These are the activations of a small neural network, seen along a few directions. Each row is one input.
Each table varies a few parts of the input and shows all the possible inputs, shuffled.
Descriptions start from the smaller parts, as in this example, which fits no table here: one of 5 places around a ring, together with either a single point or one of 9 places around a ring or (one of 3 separate values, together with one of 6 places along a line).
Shared parts are said once, and a part with two or three values counts as separate values.
In the rows, zero is written as 128.

Rows:
R1: [151 104 116 145 135 145 140 147 160 127 108 131]
R2: [101 130 133 134 144 126 104 104  82 106 145 133]
R3: [153 111 120 126 141 128 143 163 171 140  86  91]
R4: [171 127 145 142 149 123 137 155 121 115 132 126]
R5: [133 136 160 163 140 143 138 112 108 123 189 197]
R6: [163 133 115 103 131 114 163 170 183 142  71  69]
R7: [116 145 134  94 114  95 103 113  94 117 115  86]
R8: [101 125 122 175 125 186 136  85 137 153 186 233]
R9: [138 110 124 158 135 158 138 147 159 127 125 166]
R10: [ 97 109  99 107 115 136 111 116 132 126 115 120]
R11: [ 81 110  99 135 131 145 104  99 124 120 126 139]
R12: [174 137 149 125 153 108 138 170 130 128 110  84]
R13: [158 132 153 155 150 134 136 155 120 116 149 162]
R14: [109 154 134  78  85  77 111 113  88 126 112  56]
R15: [112 118 125 165 125 170 137 105 149 134 167 200]
R16: [ 83 128  97  79  75  90 114 108 138 144  92  66]
R17: [119 131 131 105 127 117 110 122  89 111 135 113]
R18: [ 93 120  98  96 104 110 105 108 140 134  96  95]
R19: [122 140 160 172 139 158 138  91  96 142 206 232]
R20: [187 161 144 102 141  96 156 177 139 128  95  61]
Q: Describe the family of inputs behind these rows.
A: one of 2 separate values, together with either one of 4 places along a line or one of 6 places along a line
Q: Change only the place on the line of 6 in R3. List by row number the other rows that result.
A: R1, R6, R8, R9, R15

Rows:
R21: [181 158 169  99 128  73 146 151 112 136 109  73]
R22: [ 97  96  99 109 127 123  94 128 149 128  65  74]
R23: [133 161 149  83 117  72 137 119 110 161 113  71]
R24: [ 82 129 104  66  66 104 112 115 125 139 108  64]
R25: [126  98 151 197 135 171 125 106 119 116 198 242]
R26: [147 115 101 171 124 187 186 146 235 173 121 190]
R27: [137 122 117 133 162 127 128 162 142 107  92  66]
R28: [189 143 149 102 141  93 146 177 125 110 109  74]
R29: [195 145 151 118 140 101 152 173 114 115 100  72]
R30: [184 117 133 119 175 118 130 165 128 127  90  75]
R31: [101 135 140 162 146 160 117  90  92 124 197 220]
R32: [111 115 142 187 137 165 118 103 100 124 195 230]
R33: [ 78 113  75  82  79 107 104 103 135 121  74  69]
R34: [100 137 139 166 143 160 120  91  90 121 195 219]
R35: [103 156 142 157 144 165 123  78  86 120 192 210]
R36: [ 94 129 103  78  78 101 104  94 120 154  97  63]
R37: [ 92 103  89 101 118 111  98 144 149 106  65  83]
R38: [112 113 143 184 140 163 116 101 103 127 198 231]
R39: [125 100 150 200 132 173 127 108 117 113 196 241]
R40: [ 67 105  78  62  70 112  99 119 150 115  86  68]
R41: [127 169 150  91 104  75 139 135 113 145 122  69]
R42: [148 113 101 166 127 184 182 142 239 177 120 193]
R43: [178 160 161  99 116  78 147 168 110 125 101  78]
R44: [104 155 143 153 147 165 120  77  88 122 195 210]
R45: [175 118 134 110 162 123 135 183 133 111  99  74]
R46: [141 123 116 132 171 116 123 150 142 112  91  68]
Q: Changing only one part turns R42 into R26. The same change can be made to R25. Which row results?
A: R39
Q: Describe the family of inputs behind these rows.
A: one of 2 separate values, together with either a single point or one of 4 places along a line or one of 8 places around a ring
Q: Start at R35 and move only the place on the line of 4, one step at a time. The first step leads to R34. Which rows follow, in order?
A: R32, R39

Rows:
R47: [ 98 136 120  95 118 104  98 105  89 118 123  96]
R48: [142 145 137 107 114 106 132 139 120 123 123 102]
R49: [147 124 137 121 129 113 129 152 127 124 113 107]
R50: [ 99 123 117 125 111 127 121 108 137 137 130 132]
R51: [173 140 138 132 153 120 153 167 153 134 105 102]
R52: [134 136 163 180 151 163 139 102  98 127 206 234]
R53: [115 104 100 142 131 164 134 127 165 135 122 159]
R54: [150 135 140 119 124 110 137 148 130 135 117 106]
R55: [112 108 108 136 117 144 120 116 146 131 122 145]
R56: [112 118 112 134 112 143 128 113 150 140 124 145]
R57: [162 124 136 127 144 122 138 158 136 121 110 100]
R58: [165 135 137 124 139 118 147 155 140 133 115  99]
R59: [ 99 146 125  92 113 103 106 100  93 129 126  94]
R60: [139 135 134 110 119 109 124 143 116 112 119 103]
R61: [100 126 118 114 116 115 108 109 105 119 122 107]
R62: [115 113 104 140 126 162 141 124 169 145 124 158]
R63: [170 129 137 134 159 125 145 170 150 122 100 102]
R64: [130 131 161 189 154 170 128 108  93 120 207 231]
R65: [ 99 113 113 128 116 129 114 111 134 128 127 133]
R66: [100 137 123 111 111 114 116 105 109 129 125 105]
Q: Describe the family of inputs behind these rows.
A: one of 2 separate values, together with either a single point or one of 4 places along a line or one of 5 places along a line
Q: Changing only the choice among 2 separate values turns R51 into R63. The same change can be made to R52. Which row results?
A: R64
Q: Change only the choice among 2 separate values in R57. List by row number the other rows that result.
A: R58

Rows:
R67: [154 133 141 133 150 118 134 150 128 124 117 108]
R68: [147 135 124  98 129 107 127 154 126 114  97  77]
R69: [138 128 140 180 149 177 151 118 144 139 177 220]
R70: [143 122 143 159 128 146 141 133 137 130 155 177]
R71: [133 117 136 183 162 183 141 119 136 132 175 221]
R72: [126 125 104  80 114  89 119 151 145 123  59  29]
R73: [ 59 133 119 119  94 127  98  64  90 131 164 159]
R74: [ 57 123 113 123 105 135  88  62  82 123 161 158]
R75: [131 130 107  75 105  85 126 149 152 137  60  29]
R76: [151 141 128  94 120 104 137 153 132 127  98  76]
R77: [139 111 139 163 140 151 131 134 130 121 153 178]
R78: [158 140 144 129 140 114 144 149 134 135 120 106]
Q: Describe the family of inputs behind these rows.
A: one of 2 separate values, together with either a single point or one of 5 places along a line
Q: Changing only the choice among 2 separate values turns R78 into R67. The same change can be made to R76. Which row results?
A: R68
Q: Change only the choice among 2 separate values in R71. List by row number the other rows that result.
A: R69
